Each row has a name. Each question is about the rows just above it.

[144 161 130 113 138] = R
[ 77  80 128  92  82] = Q
[153 159 118 168 120] = J
[164 137  74 176 112] = N
[122 161 127 103 103] = V
[120 151 180  99 142] = C
Move every entry of [153 159 118 168] by +1 step of 1. | [154 160 119 169]
[ 77  80 128  92] with -1 step of 1 on every entry: | [ 76  79 127  91]
Move every entry of [122 161] by +1 step of 1. | [123 162]
Shift each entry of [130] by -1 times 1: | [129]
[ 80 128  92] with +1 step of 1 on every entry: | [ 81 129  93]

[103 140 176 126 135 105 145 134 144 119 148 113 132 108 145 122 163 142
 132 120] = A
[148 132 173 120 126 130 154 108 125 109 124 120 108 107 166 130 115 141
 123 132] = X
[103 140 176 126 135 105 125 134 144 119 148 113 132 108 145 122 163 142
 132 120] = U
Move every entry of [176 126 135] by -1 step of 1. | [175 125 134]
Shift each entry of [108] by +1 times 1: | [109]
Shift each entry of [148] by -1 times 1: | [147]
[132] with +1 step of 1 on every entry: | [133]
Shift each entry of [140] by +1 times 1: | [141]
Move every entry of [140] by -1 step of 1. | [139]
Shift each entry of [148] by +1 times 1: | [149]

[154 180 138 125 135 113] : P
[ 86 101  80 164 178 144] : B
[120 132 158 123 146 140] : H
Shift each entry of [180 138] by -1 times 1: | [179 137]
[180 138 125 135] with -1 step of 1 on every entry: | [179 137 124 134]
Move every entry of [132 158 123 146] by -1 step of 1. | [131 157 122 145]
Shift each entry of [132] by +1 times 1: | [133]
Shift each entry of [80] by -1 times 1: | [79]
Shift each entry of [ 86 101  80] by -1 times 1: | [ 85 100  79]
Move every entry of [101  80 164 178] by +1 step of 1. | [102  81 165 179]

[126 127 123 128 127 128 121] : T
[126 128 132 132 131 146 141] : F
[126 126 133 136 126 126 161] : W
[126 127 126 135 131 137 173] : S
[126 130 141 117 127 122 120] : Z
[126 125 124 108 134 147 158] : D
[127 123 128] with +1 step of 1 on every entry: | [128 124 129]
[130 141] with -1 step of 1 on every entry: | [129 140]
[131] with +1 step of 1 on every entry: | [132]
Shift each entry of [126 127 123] by -1 times 1: | [125 126 122]
Shift each entry of [126 126] by -1 times 1: | [125 125]
Move every entry of [133 136] by -1 step of 1. | [132 135]
Shift each entry of [127 128] by +1 times 1: | [128 129]

[131 129 129 134 138 131 140 133 134 133 130 130 133 131 138 130 132 130
 131 134 130 132 133 136 136 129 134 131 128 138 130 134 138 133] : tek
[130 129 129 131 135 131 139 132 132 134 131 130 136 130 136 129 132 131
 131 134 134 134 130 134 137 129 132 133 130 139 131 132 135 133] : tulid
[135 132 132 139 146 137 155 142 142 142 134 133 140 134 150 132 139 132
 134 141 138 136 137 136 145 131 142 136 130 153 133 136 144 141] : zag
[136 132 131 146 155 132 161 148 151 148 131 136 138 136 149 131 136 130
 148 137 154 133 132 143 143 135 149 132 132 155 139 133 138 136] : bavu
[134 131 129 136 146 135 148 144 139 137 134 131 138 134 144 130 135 132
 136 143 137 136 130 146 144 132 142 134 128 145 137 138 148 142] : tal
[133 131 134 141 142 131 145 140 145 150 139 132 140 132 155 133 137 134
 144 138 136 135 138 138 139 147 134 133 128 146 143 133 145 134] : Fegod
[132 130 130 130 150 131 161 136 140 133 133 134 138 135 148 131 138 130
 136 140 131 133 130 139 142 133 141 131 130 149 136 135 143 134] : luput
[132 130 129 137 143 131 143 140 139 138 131 132 135 132 139 130 133 130
 138 134 139 133 129 141 137 133 139 131 129 142 133 133 139 135] : vefif
[129 129 129 130 131 131 134 130 133 134 132 130 134 130 134 129 131 130
 134 130 131 131 130 131 135 134 129 131 131 134 131 130 130 131] : Selun
[133 132 130 137 133 134 140 143 138 139 135 131 138 132 142 131 134 133
 135 137 136 136 132 132 140 133 135 135 130 140 139 130 144 138] : Kad
[133 132 134 136 137 135 151 137 143 139 134 137 144 132 144 131 134 130
 141 137 137 136 135 134 153 137 134 133 138 146 142 134 138 134] : Noso
[134 137 135 151 140 134 138 158 139 147 142 135 151 131 157 135 134 139
 136 146 136 148 136 145 141 138 138 134 129 148 149 136 180 139] : bel
[137 135 151] with -1 step of 1 on every entry: | [136 134 150]
[131 138 130] with +1 step of 1 on every entry: | [132 139 131]
Shift each entry of [137] by -1 times 1: | [136]
[135 148 144 139] with +1 step of 1 on every entry: | [136 149 145 140]
Move every entry of [133 145] by -1 step of 1. | [132 144]
[148 149 136] with +1 step of 1 on every entry: | [149 150 137]

[104 131 122 110 137 140 120 133 121 115 135 112 170 130 135 106 107 113
 169 166 121 124 158 164 123 147 115 141 109 118 122 148 121 175 151 117
 153 136 116 115 131 140 124 104 126 157 142 133 130 153 145 125 113 126
 160 138 101 129 152  97]  voku
[120 128 139 161 164 137 113 109 148 148 134 113 115 165 109 152 164 143
 118 100 157 161 134 139 130 105 141 105 135 146 163 139 122  86 132 113
 136 114 116 168 124 151 129 150 133 109 148 151 150 116 136 176 158 132
 143 131 133 135 120 164]  gez
[141 118 137 164 145 146 100 129 156 154 115 122 151 139 120 118 157 141
 117  90 172 177 110 122 117 117 143 114 130 170 170 135 114 115 140 142
 132 148  98 169 131 158 167 130 129 129 120 107 153 104 157 148 147 141
 139 120 159 124 144 154]  genob
[105 145 147 120 139 126 120 144 130 122 163 106 158 150 133 116 117  93
 168 161 129 114 137 170 123 154 100 148  96 116 106 146 152 158 160  88
 143 113 117 127 113 143 125 122 131 136 161 128 130 161 119 143 107 129
 178 160 118 153 120  75]  fav
[122 129 140 149 149 132 128 106 139 141 144 121 100 157 113 159 158 140
 115 112 140 139 138 136 141 114 142 109 134 128 145 129 133  87 119 105
 119 110 135 149 116 133 110 160 136 104 152 158 137 128 107 166 155 120
 138 142 129 139 117 154]  fup
[105 145 145 119 139 127 120 144 130 121 162 106 161 149 133 115 115  93
 169 162 129 115 139 170 122 154 101 148  97 116 107 146 150 160 161  89
 145 115 116 127 114 143 126 120 130 138 160 127 130 161 122 142 107 129
 177 158 117 152 122  75]  rilad
[132 100 117 128 116 158 115 114 131 133 115 130 159 107 130 107 128 142
 132 131 137 147 142 128 131 139 147 119 124 136 146 125 103 153 119 143
 111 168 116 120 125 131 131 120 129 150 120 119 130 130 129 112 138 110
 138 132 129 111 181 131]  nipo
[121 124 140 163 160 139 111 107 150 150 137 113 115 163 108 151 166 143
 116  98 159 162 132 138 131 107 144 103 132 146 163 136 122  85 129 110
 128 117 116 168 118 150 128 154 134 107 149 149 149 117 127 175 160 127
 145 135 136 135 123 162]  Bokav
[140 145 116 105 121 126 165 147 113 116 120 157 130 112 153 136 106 143
 144 166 101 109 152 127 142 141 134 153 153 117 116 135 133 164 129 166
 152 141 162 102 161 114 126 117 133 156 118 145 122 142 152 103 121 143
 105 117 115 125 139 137]  vomur
[100 157 113] with +1 step of 1 on every entry: | [101 158 114]
Shift each entry of [130] by +1 times 1: | [131]
Shift each entry of [116] by +1 times 1: | [117]
[140 124] with -1 step of 1 on every entry: | [139 123]
Shift each entry of [117] by +1 times 1: | [118]
Shift each entry of [116] by -1 times 1: | [115]

[ 97 110 161 122 161 129] = M
[128 118 152 131 118  99] = L
[115  99 112  85 157 128] = K
Move every entry of [97] by +1 step of 1. | [98]
[157] with +1 step of 1 on every entry: | [158]
Move every entry of [ 99 112  85 157] by -1 step of 1. | [ 98 111  84 156]
Move every entry of [131 118] by -1 step of 1. | [130 117]
[112  85 157] with +1 step of 1 on every entry: | [113  86 158]
Move every entry of [152 131 118] by -1 step of 1. | [151 130 117]

[153 126 117 163 130 148 135  89 130 112 134 129 129 111 143 116 139 116
 143 132 138 126 110 135 146 129 122 141 114] -> vef
[156 128 118 160 131 141 145  87 128 104 132 128 135 115 139 117 132 120
 137 129 138 125 109 134 143 122 128 141 111] -> mogak
[149 121 119 152 129 145 130  94 131 114 134 122 125 118 135 121 134 130
 139 134 137 130 118 136 135 129 120 135 119] -> Razik
[128 123 116 135 124 128 141 114 132 129 136 134 122 124 130 129 120 122
 132 143 132 122 132 139 129 119 128 129 139] -> domo
[134 120 123 129 126 133 126 113 133 124 135 117 124 129 124 124 126 140
 130 137 131 128 129 139 123 126 124 128 129] -> torog
[157 129 118 160 131 140 147  87 127 103 131 128 136 117 139 117 131 121
 136 129 138 125 109 134 142 121 128 141 111] -> Nizug
Shift each entry of [142 121 128 141] by +1 times 1: | [143 122 129 142]
Shift each entry of [125 109] by +1 times 1: | [126 110]
[118] with -1 step of 1 on every entry: | [117]

[128 118 114 127 131 128 122 130 124 128 126 129 128 124 128 128 119 130
 126 139 138 127 128 123 126 110 129 128 130 132 128 128 125 124 128 135
 127 128 128 128 127 128 130 128 144 129 128 129 139 129 112 128]  G
[128 127 111 129 135 128 133 127 127 128 126 129 128 129 128 126 138 131
 131 135 140 127 128 130 125 137 126 128 130 134 128 118 122 124 128 130
 121 127 128 128 127 128 131 122 140 129 128 128 139 129 123 128]  E
[128 118 114 127 131 128 132 130 124 128 126 129 128 124 128 128 119 130
 126 139 138 127 128 123 126 131 129 128 130 132 128 128 125 124 128 135
 127 128 128 128 127 128 130 128 144 129 128 129 139 129 112 128]  Y
[128] with -1 step of 1 on every entry: | [127]
Shift each entry of [128 130] by +1 times 1: | [129 131]
[129 128] with -1 step of 1 on every entry: | [128 127]
Move every entry of [126] by -1 step of 1. | [125]
Move every entry of [128 133] by +1 step of 1. | [129 134]
[133 127] with +1 step of 1 on every entry: | [134 128]
Shift each entry of [128 126] by -1 times 1: | [127 125]

[135 131 110 124 119 123 117 133 138 137 180 116 129 124 120 113 118 116
 139 128 140 133 118 126 140 129 116 109 126 132 128 125 130 129 137] : Ruv
[135 131 110 124 119 123 117 133 138 137 180 116 129 124 120 113 118 116
 139 128 140 133 118 126 134 126 143  74 124 122 131 131 125 140 120] : lukeg
[135 131 110 124 119 123 117 133 138 137 180 116 129 124 120 113 118 116
 139 128 140 133 118 126 140 129 110 100 132 132 123 119 109 138 132] : fezik
Move every entry of [134] by +1 step of 1. | [135]
Move every entry of [124] by +1 step of 1. | [125]
[116 129 124] with -1 step of 1 on every entry: | [115 128 123]
Shift each entry of [118] by +1 times 1: | [119]
[125 140] with +1 step of 1 on every entry: | [126 141]
Shift each entry of [133 118 126 134] by -1 times 1: | [132 117 125 133]
Move every entry of [129] by -1 step of 1. | [128]

[119 150 116 166 141 116 108 150] -> viso
[140 139 104 113 155 164 114 108] -> tuku
[119 150 116 166 141 116 108 145] -> vumod
[119] with +1 step of 1 on every entry: | [120]
Shift each entry of [116] by +1 times 1: | [117]
Shift each entry of [139 104 113 155] by +1 times 1: | [140 105 114 156]
Move every entry of [113 155 164] by +1 step of 1. | [114 156 165]
Move every entry of [141 116] by +1 step of 1. | [142 117]
Move every entry of [119] by -1 step of 1. | [118]

[120 138 153 137 140 122]  zop
[120 138 153 137 140 123]  lir
[120 138 153 108 161 128]  gimem
Move every entry of [153] by -1 step of 1. | [152]
[137 140] with -1 step of 1 on every entry: | [136 139]

[153 113 101 127 167 118 129 152 134]  Mezur
[145 108 132 125 141 126 137 140 137]  kon
[147 104 118 139 160 124 129 144 134]  nasif
[146 121 112 122 156 120 132 142 134]  vabi
[157  84 130 138 161 124 137 150 141]  Vefut
[141 114 130 121 137 129 139 136 134]  Benup
[152 100 110 139 173 117 128 153 134]  Dupi
[150 118 104 124 163 118 134 146 135]  Nisu
[165  97 123 110 152 124 155 149 147]  nir
[153 117 106 123 165 121 133 145 136]  kava
Shift each entry of [112] by -1 times 1: | [111]
Move every entry of [104 118 139] by -1 step of 1. | [103 117 138]
Shift each entry of [152 100 110 139] by +1 times 1: | [153 101 111 140]
Shift each entry of [130] by +1 times 1: | [131]

[ 88 136 136 155 142] -> vup
[159 160 107 139 147] -> sopi
[138  99 103 146 142] -> Fegok
[106 144 105 155 123] -> mada
[133 141  99 125 170] -> pamom
[124 136 105 163  88] -> buvef
[100  88  86 121 149] -> Legi
[172 119 154 140 168] -> fifet
[138  99 103 110 142] -> dok
[142 113 164  96 119] -> vude
[147 129 103 162 138] -> povi
Shift each entry of [139] by -1 times 1: | [138]
[125] with -1 step of 1 on every entry: | [124]
Move every entry of [113 164  96] by -1 step of 1. | [112 163  95]
Move every entry of [106 144 105] by +1 step of 1. | [107 145 106]
Move every entry of [154 140] by -1 step of 1. | [153 139]

[152 100 102 155  99] : Bule
[161 167 161 168 169] : muf
[140 166  95  89  99] : tam
Move every entry of [89] by +1 step of 1. | [90]
[140] with +1 step of 1 on every entry: | [141]

[ 75 151 122 117 178 152]  Niz
[ 83  75 122 141 105 139]  rikom
[150 138 150 123  92 136]  Revar
[ 81  75 120 139 108 138]  feto
[ 75 151 122 139 172 131]  mirot
Shift each entry of [ 75 120 139] by -1 times 1: | [ 74 119 138]
[122] with -1 step of 1 on every entry: | [121]
Move every entry of [117] by -1 step of 1. | [116]

[127 124 134 115  95 128  97 177]  Gorez
[175 148 110 129 135 123 135 139]  mezi
[175 148 110 129 135 123 135 121]  Zofaf
[117 128 176 112  96 162 104 160]  nofe
Shift each entry of [110] by -1 times 1: | [109]
[148] with +1 step of 1 on every entry: | [149]
Move every entry of [175] by +1 step of 1. | [176]
Shift each entry of [134 115] by -1 times 1: | [133 114]
Shift each entry of [127] by +1 times 1: | [128]
Move every entry of [128] by +1 step of 1. | [129]

[108 171 179 111 130 135 151  92 134 156 151 170 102 133 135 150 106 148
 111 138  98 143 141 130 136 139 123 128 115  94 132 131] -> voke
[105 180 176 130 138 120 126 102 121 157 130 170  97 127 138 119 124 146
  95 156 102 136 145 159 127 144 135 130 115  88 124 137] -> zik
[104 180 177 126 137 122 129 100 123 158 140 170  97 127 136 122 121 146
  96 155 101 136 145 155 127 143 129 129 116  90 126 136] -> ruven
[104 178 178 117 133 128 140  96 128 159 146 170  99 130 135 134 114 148
 103 148  99 137 144 142 130 140 125 129 118  93 130 133] -> feg
[104 180 177 126 137 122 129 100 123 158 140 170  97 127 136 122 121 146
  96 155 101 136 145 155 127 143 129 129 116 101 125 136] -> nama
[104 178 178 118 134 128 139  96 128 159 146 170  98 130 135 134 114 147
 102 148  99 138 144 142 130 140 125 129 118  92 130 133] -> Seror
[105 180 176 130 138 120 126 102 121 157 137 170  97 127 138 119 124 146
  95 156 102 136 145 159 127 144 130 130 115  90 124 137] -> Totap
Shift each entry of [115  90] by +1 times 1: | [116  91]
Move every entry of [140 125] by -1 step of 1. | [139 124]
[136] with -1 step of 1 on every entry: | [135]
Shift each entry of [102 148] by -1 times 1: | [101 147]
Shift each entry of [106] by +1 times 1: | [107]
Move every entry of [138 120 126 102] by +1 step of 1. | [139 121 127 103]

[167 163  89 148 116 117 124 115]  sugu
[127 111 154  89 168 129 135 122]  Veta
[127 135 166 144 111 121 168 123]  tilek
[112 135 148 123 154 103 168 165]  zano
[166 129 168 154 142 164 100 164]  reki
[166 129 168 154 142 164 100 163]  Kupi
[113 139 165 153 133 137 158 157]  paz
[112 135 148 123 154 103 168 130]  Dogi
[127 135 166 144 128 165 135 158]  tipav
[159 119 149 121 165 123 112 134]  Figag
[166 133 168 154 142 164 100 164]  tib
Move every entry of [103] by +1 step of 1. | [104]
Shift each entry of [103] by -1 times 1: | [102]
[113] with +1 step of 1 on every entry: | [114]
[123] with -1 step of 1 on every entry: | [122]
Shift each entry of [129 168] by +1 times 1: | [130 169]
Shift each entry of [154 103] by +1 times 1: | [155 104]

[111 135 147 110 162 100 159 123 159] -> tolu
[111 135 147 154 162 100 159 123 159] -> sifiz
[ 83 134 131 138 122 148 155 130 160] -> vapi
Move every entry of [131 138 122] by +1 step of 1. | [132 139 123]
Move every entry of [162 100] by +1 step of 1. | [163 101]
Move every entry of [154 162 100] by -1 step of 1. | [153 161  99]
Shift each entry of [147 110 162 100] by +1 times 1: | [148 111 163 101]
Shift each entry of [147 110] by -1 times 1: | [146 109]
[135 147 110 162] with -1 step of 1 on every entry: | [134 146 109 161]
Move every entry of [131 138 122 148] by -1 step of 1. | [130 137 121 147]

[ 95 148 165 146 175  89  92  85 135  83 170 146 166 114 125 161 105 151
 147 152  89 121] -> gezav
[ 95 148 165 146 175  89  92  85 135  83 170 146 166 114 125 161 105 140
  82  85 150  75] -> Gizep
[ 76 174 169  88  91  81 101 116 160 176 154  80 109 113 112 160  86 182
 132 172 148 115] -> Sifik
[126 172 142 165 134 117  84 106  85 127 175  86 144 122 123 121  83  75
 168 131  74 165] -> zav
Move every entry of [ 89  92  85 135] by -1 step of 1. | [ 88  91  84 134]
Move every entry of [83] by +1 step of 1. | [84]

[123 112 127 111 137 105 133 129 122 111 171 106 150 113 127 118 134 121
 103 133 117 130 156 118 142 109 106 137 147 132 158 126 140 123 147 124
 124 110 143 120 136 122 110 133 151 144 142] = Tubik
[126 118 136 117 132 124 131 129 126 123 139 132 133 125 136 133 130 121
 115 137 128 126 140 133 130 125 122 139 137 123 127 128 128 144 135 126
 129 124 126 124 137 125 127 136 132 121 132] = buzit
[118 125 127 123 129 111 130 129 124 119 148 115 139 120 135 127 130 129
 118 135 125 129 140 122 137 122 114 135 138 137 149 124 133 130 140 126
 125 122 142 122 132 128 109 131 134 135 132] = notu
[128 113 125 112 143 110 141 129 130 122 158 121 147 122 125 118 134 113
 111 130 109 131 149 110 134 108 102 136 140 128 149 130 139 135 151 126
 124 125 137 123 134 124 113 134 130 149 131] = rege
Move every entry of [124] by -1 step of 1. | [123]
Move every entry of [149 124] by +1 step of 1. | [150 125]

